A small network was trained on invented records. Each row is its activation on one of them, seen along a few directions.
Here are examples, each followed by its value of one field, Ruvi.
Records without Ruvi are marked missing.
The largest differences between rows may come from other fields.
Random noise pushes rows far along 7 fixed directions. That doesn't count. These rows show it; they differ only by the noise:
[ 412  -95 -351   53 -155  199  201  208   43  267  -65  -51  221  -39
   28  714 -149  218  237  -92  119  162  262   93  126]
[ 260  251 -237  399  400 -176 -495  325 -250  458 -227  169 -183 -238
  469  178  441 -300  600  429 -479 -207 -186 -570  631]
[ -66  -72 -347  142 -360 -141   84  262   65  431   58   32  241   28
 -681  326  282 -181  172  -58  418 -132 -284  181  130]
[ -77  143  374 -143  421 -290 -172 -554 -356 -473  233   77  -28   25
  320 -275 -190   84   30  445 -482 -209  135 -188  -15]
[-109 -309  170 -295 -105   37   20 -334   72 -169  234   41  532  283
 -660 -107   12 -152   43  -11  383 -122 -148  189  -80]
[  19 -123   45 -304 -205  -45  458 -396  -26 -199  442 -376  441  175
 -364  242 -170  298 -230  165  202   17  192  478 -272]
[-189  -65 -117   51 -276 -261 -359  110  -85   49  -47  279  102   33
 -533   34  173 -354  346 -197  454  -45 -384   59  205]
[ 265  201 -332  222   57  -92  448  112 -108  396  149 -216   12 -146
  178  587  -19  363  -27  394 -374 -154  294    6   40]
[ -78  395   19  127  146 -480  370 -262 -368  -86  306  -76 -212 -136
  224  186 -263  457 -207  488 -567 -280  310  -21 -160]

[-288  -63 -360  352  265  141  488   16  281  490  134  118 -358 -154
  -91  -88   95    0 -668  292 -446 -543   60   67 -388] : h21
[ 314 -134 -420 -158 -211  174  586  -84  132  387  522 -940  544   35
 -164  638  416  171 -192  485  176  141   94  707  -82] : h2
[ 388  315  122  246  525    8  323  216  -70  654  -37  -60  234   10
  195   99  284  233  258  700 -801 -492  137 -806  396] : h11
[-194  143  283  -45  -17 -200  -96  -53  -92 -169   -2  -53  -54   54
  -76 -393   57  -56  -57  -22   15  -59 -159 -137    4] : h9
[ 576 -237 -222  -82 -245  370   18  243   66   67 -292  237  365   61
   10  796 -443  238  504 -475  358  389  358  -50  205] : h19
[ -31  253  -71  225 -216 -191  543  339   15  553    4   35  131   21
 -513  236    2  300  -51   55  -47 -325   27 -266   21] : h21
[  72  569 -223  241 -586 -524  312  627 -211  607   61 -703   66 -131
 -255  380  547  184  141  148  231  118 -268   41  335] : h20
[-108  -59   -2  147  156   92 -633  214   37  -30 -401  469 -368 -119
  262 -317   85 -422  251 -299   32   91 -245 -320  212] : h7
[  -6   26  686 -343   19 -105  135 -350 -137 -445   20  300  418  335
 -345 -282 -516  321  148 -118   27  -84  192 -384  -64] : h12
[  87   14  344 -348  -35 -160  100 -322 -151 -193  343 -451  544  230
 -248 -101  151  107  107  349  128   27  -62   66  118] : h22
[-183   53 -644  458 -574 -218  248  724  185  892 -126  228  -32 -114
 -921  481  364 -151  100 -249  481 -246 -385  102  154] : h26
[ 212  -25   75   -6  167  178 -180   58  -17    7 -199  124   15  -12
  283   33 -106   -4  232  -65 -101   79  107 -285  187] : h10
[-424 -393 -358  182  297  129  -52 -236  308  271  229  307 -114  -16
 -434 -307  421 -585 -388  308  -96 -533 -359  285 -272] : h29
[-239 -109 -413  -22 -334 -131  134 -208    2 -311  280 -261 -351 -175
   82  234 -170   83 -449 -115  297  288   86  904 -421] : h24
[ 325 -479   27 -181  452  624 -221  -57  357  355   14 -183  603  215
 -114 -180  613 -481  252  341   -1 -154 -247 -191  343] : h27
[-123  295  520 -233 -432 -293  643  -26  -85 -123  131 -232  331  263
 -606 -128 -355  603 -217 -188  212  -32  156 -124 -206] : h16
[ 189 -215  -63  -27  502  285 -118 -362  -12 -221  -32  456 -136  -78
  493  186 -426   66    1  105 -484 -103  408 -133 -139] : h6
[ -73  214  228  -22  278 -110 -308 -141 -170 -349  -40 -235 -430 -144
  704 -440   57  -32 -128  147 -339  146   -3  -94   30] : h17
[-235  -92  -56   35  260  112   89 -169  167  121  197 -188 -159  -49
   57 -363  328 -202 -456  327 -239 -236 -135  153 -206] : h7
[-173 -157  374 -554  -22 -176  268 -806 -128 -500  683 -434  601  298
 -486 -152  -34  122 -255  408  142 -114   30  489 -315] : h6
[-309  461  432   19   31 -693 -109 -191 -454 -292  138  156 -100   27
 -135 -327  -75  107  130  240 -266 -292 -117 -312   69] : missing
[ 273 -140   71 -153  246  434  190 -181  139 -156   -1 -249   29   15
  521   37 -221  211 -229   35 -241  166  377   58 -174] : h25
[ 374 -119 -277   65 -125  267  294  238  123  282 -142  115  170  -10
  -52  622 -283  304  144 -195   78   86  319  -39   65] : h22
[ 189  144  -29   -1 -238 -220 -254  140 -270 -193 -196  192  -65  -75
  136  382 -327  175  461 -302  198  293  123  -71  257] : h5
[-175 -142 -123 -100   59   76  233 -372   90 -243  305 -283 -208  -68
  202  -85  -97   90 -550  166  -81   46  158  569 -421] : h12
[ 153  -55 -178  -36   99   -1 -375 -245 -222 -495  -62  144 -363 -207
  731  284 -400   48  105 -116  -98  378  295  263  -46] : h14
[-130 -279  200 -295  165  -20 -725 -413  -82 -498  122  -86  112   95
   86 -493  310 -562  212  109  278  182 -386  215  179] : h5
[-169   46 -423  201  -38 -202  -56  -43  -97  -43  122    8 -456 -268
  249  224  -14  -38 -206   87  -90   24   23  414 -161] : h18
[ 388 -444  122  -24  394  716 -247  101  312   93 -518  739  237  165
   82   10 -375 -130  403 -405  -64  -71  220 -645  196] : h13
[ -25   47 -177  270  355    8 -334   92  -31   98 -183  300 -464 -221
  472 -112  107 -218   55  139 -386 -108  -53 -219  129] : h11
[  -9 -185  314 -135  -30  294  432  -35  278   97  -55  178  429  311
 -547 -211 -232  150 -171 -208  121 -202   97 -271 -216] : h28
[-261 -277  -25  -73   71  214 -358 -134  185 -254  -84  156 -278  -38
   99 -387   32 -368 -207 -263  183  107 -173  239 -171] : h3
[-143 -152 -174  -42  -26  -65 -176 -276  -65 -330  105  164 -197  -78
   92   94 -217  -86  -74  -88   94   91   58  398 -194] : h8
[  78  146  -98  156   95   -7 -153  234   -9  271  -76 -302 -114 -115
  295  -92  440 -202   81  202 -126   37 -193 -102  235] : h25
[  42  121  265  -40 -103 -106 -344  258  -84   71 -243   98  179   98
 -190 -190  188 -181  474 -181  230   72 -284 -412  401] : h3
[-103   25 -179  294  190 -109  180   42   16  386   30  368  -18  -21
 -291   77   39  -51   -8  252 -303 -516  -30 -243   -6] : h14
[ 305 -307  519 -427   77  588  243 -200  259 -389 -192  105  430  337
   -3 -144 -617  365  -44 -451  125  224  429 -257 -188] : h17
[ 202 -121 -329   89  241  270    4   35  123  222   34 -200 -128 -159
  410  218  198  -51  -86  245 -235   33   98  155   50] : h27
[  60  -94 -226  -11  150   14 -152 -205  -75  -83  177 -198  -74 -116
  304  152  119 -119  -22  259 -100   48   25  297   14] : h19
[-368 -118  140   68  630   94 -243 -490   13 -380   26  426 -576 -126
  506 -617 -247 -186 -449  185 -590 -327  107 -103 -344] : h10
[ 230 -348  -55  146  706  529 -124 -104  251  207 -205  550   27   36
  251  -98  -60 -212   85  201 -539 -406  156 -492   74] : h24
[  72  442  109  -38 -175 -663 -169   39 -470  102  289 -556  302   -6
 -124  105  583  -51  440  549   39   17 -347  -33  487] : h18
[ -31 -427  134  -21  341  427 -131  -54  363  288 -117  374  371  248
 -466 -445  289 -473   65   54   29 -393 -279 -366   91] : h13
[-477  152 -173   68 -463 -406 -479   85 -173 -438  -95   12 -698 -258
  175 -182  -59 -230 -127 -504  467  434 -271  544 -148] : h15
[ 320 -295  303 -470  163  442  -36 -333  119 -292  149 -485  505  217
  214 -125   69    2    8  120  127  302  113  116   37] : h1
[ 285  -13  -37  -87   75    2 -554  -35 -218 -343 -153   16  -95 -113
  595  194  -72  -95  449  -78   45  429   58   15  297] : h23
[-400 -330 -138  108  257  124   85 -284  248    9  124  504 -152   38
 -394 -286  -75 -246 -409   50 -137 -504  -82  127 -383] : h23
[-335  150  -92   66 -420 -219  431   35   17 -131   75  -38 -343  -83
 -185   31 -351  324 -541 -326  178   84  137  365 -480] : h20
[-164  608  360   68 -568 -641  872  271 -214  250  130 -181  270  183
 -823   94 -242  718 -120  -39   83 -268   84 -292  -99] : h4
[ -63  398  -21  329   11 -340 -318  406 -190  213 -270   23 -413 -199
  287 -196  312 -167  211   33 -173    1 -272 -380  331] : h4
[ 222  -85  277 -193  367  123  340 -382  -15   21  243   34  530  232
 -172   67 -131  232   55  445 -386 -358  258 -266  -28] : h29
[  79    3   63  -29 -473   69  244  350  121   86 -248  119  202  134
 -447  204 -307  240  114 -594  475  179   70 -102  -10] : h9
[ 325   49  281  -20  242  369  605  131  226  388  -81 -189  350  186
  -22  -58  -73  409 -146  172 -366 -219  299 -541    6] : h16
[  72  283 -218   48 -258 -390   55  -14 -345 -157  121  -97 -199 -196
  262  554 -275  320  115   14  -13  249  228  275  -21] : h2
[ 226   91  -15  -44 -289 -142 -100  294 -107  261  -63 -134  385   72
 -339  306  234   -9  513  -46  352  126 -182 -133  440] : h26
[  80 -159   83  -32   80  336  285  -16  192  -61 -171  371  -15   67
   23   70 -550  299 -173 -308  -90  -22  373 -195 -250] : h1
[-251 -316  149  -27  311  372  393 -210  433  300  181  -20  292  244
 -529 -567  278 -233 -527  256 -143 -553 -164  -92 -318] : h28
[-184  143 -160  307 -147  -47  276  305   91  212 -253  449 -412 -123
 -115  104 -372  216 -206 -371  -91 -158  156 -153 -224] : h15
[-129 -176   68 -303 -111   13  -74 -268   62 -136  385 -619  348  135
 -247 -242  511 -297 -150  251  341  104 -324  510  -39] : missing
[-237 -148 -374  498  364   58   14  180  227  662 -125  745 -176  -66
 -441  -67  233 -398  -22  203 -368 -772 -230 -367    8] : h8

Here are new rows. What is Ruvi for each?
[ 141 -128 -141  128  388  489  614  -36  351  356   66 -159  -57  -19
  288   10  -54  238 -547  297 -534 -249  353  -49 -333] : h15
[ -52 -128 -430  145 -273  100  -74  184  104  -16 -162  135 -395 -199
  142  294 -220  -25 -116 -431  298  283   74  398 -144] : h13
[-551   30 -676  560 -126 -263 -217  325  114  380  -94  339 -845 -382
  -80 -104  349 -477 -342  -84   42 -208 -416  353 -153] : h12
[ 153 -491  211 -303   95  530 -449  -23  291  -59 -201  133  484  260
 -261 -283  203 -470  328 -295  447  135 -259 -162  241] : h1
[  21 -207 -131 -217 -177  165  102 -261   69 -388  153 -253  -96  -36
  229  157 -282  152 -308 -178  247  390  232  620 -314] : h12
[  92 -477 -140  -24  501  529   94 -324  300   90   46  450  148   76
  -27   65 -195 -121 -146  136 -314 -350  229  -78 -228] : h6
[-199  141 -203   31 -365 -437 -255   53 -219 -126  123 -211 -204 -147
  -63   80  201 -132   73  -28  364  249 -271  410   96] : h22
[ 201  444   57 -146 -625 -598 -477  223 -573 -436  -96 -299  -38 -129
  271  485 -113  183  683 -338  499  714  -41  206  434] : missing
[-133  -54 -273   92 -311   40  371   63  116    1   -9  139 -258  -96
 -116  281 -425  272 -376 -348  182   96  244  346 -384] : h10
[ 216  294  212   13  283  -30  396   14  -55  372  201 -599  272   59
  169 -102  398  204  -72  660 -502 -242   44 -310  163] : h15
[ -39 -166 -238  -50   95   -4 -409 -178  -43  -51  172 -173   -3  -87
  125   26  382 -429  117  220  105   82 -252  351  108] : h2
[ 141   87  369 -113  196 -173  108 -110 -111  280  195 -136  676  282
 -513 -177  403  -48  332  548 -149 -423 -216 -473  369] : h5
[ 110  -16   -1  155  474  124  143 -146    3   77  -41  343 -135  -46
  281   21 -267  171  -67  265 -583 -338  300 -351  -50] : h5
[ 241 -449  -26 -261  334  489   96 -450  179 -169  156  129  330  127
   75  207 -272   36  -74  105 -134  -54  330  132 -201] : h6
[  -3   36  281 -137 -111  -84  296 -111  -38  -49   70   79  317  198
 -415  -19 -253  256   11  -44   79 -144  109 -159  -56] : h13
[ 316  338  466 -280 -147 -191   59    8 -310 -236  -13 -362  321  116
  184  122 -188  434  362   -2   20  300  201 -271  274] : h3
[ 127  259 -313  310  -21 -190  126  358 -101  492  -45  -68 -144 -193
   82  371  194  121  155  224 -206 -118   -1 -154  250] : h26
[-248  436 -175  417 -451 -728  -87  538 -294  406 -194  527 -151  -99
 -693  265   71  -24  460 -196  205 -290 -345 -338  327] : h23
[  -8 -138  385 -148    6  120  -27 -117   25 -388 -302  821   71  192
 -222  -89 -780  245  178 -552   82   -6  286 -408 -134] : h11
[-211 -170   46   88  224  217 -485   85  204  -69 -284  219 -353  -51
  206 -598  213 -476  -68 -212   29   30 -304 -152   32] : h17
[ 189 -704 -373 -289  141  839  376 -374  566   42  360 -674  298   86
  125  102  203 -128 -643  180  197  191  172  864 -427] : h13
[-369  -19  120  -22 -175 -119  -80  -58   54 -261  -37  110 -241   24
 -205 -404  -89 -119 -270 -307  237   19 -169  149 -231] : h4
[ 128  -52  158  -56 -197  -62 -233  189  -63    4 -254  465  362  180
 -476  144 -162  -50  604 -357  362   25 -111 -364  316] : h23
[-193 -381 -339    4  -21  173 -210 -170  168 -162   45  261 -184  -68
  -96   49  -69 -301 -183 -207  240   25  -74  458 -232] : h18
[ 386    3  -42  135  532  417  108   72   93  207 -194   53 -153 -125
  736  129 -144  206  -21  220 -645  -65  399 -430   74] : h1
[  89 -406  185 -268  116  357 -104 -109  277  141   57  -18  639  307
 -535 -236  355 -337  196   72  289 -125 -271  -90  171] : h27
[  53 -342 -307  115   91  402  644  -32  403  399  102  182  173   86
 -384  244 -171  178 -410   67  -99 -330  248  126 -351] : h5
[ 158 -224  297 -247  158  290  223 -203  167   28   89  -41  541  288
 -316 -130  -35   66   38  118   16 -158   76 -176    6] : h12
[ 379 -438 -383   56  315  668  231 -114  300   56 -137  378  -36  -54
  384  534 -538  196 -116 -143 -263   16  574   95 -255] : h8
[-312  174  171  151  204 -400 -224 -227 -274 -347  -73  660 -449  -91
   96 -271 -413   41   -9  -11 -328 -263   59 -286  -97] : h5
